A =
[[151 141 122 106 123]
 [151 134 122 107 128]]
The last entry, reading row by row: 128
The first entry on the main diagonal -> 151
What is the entry directly above 128?
Answer: 123
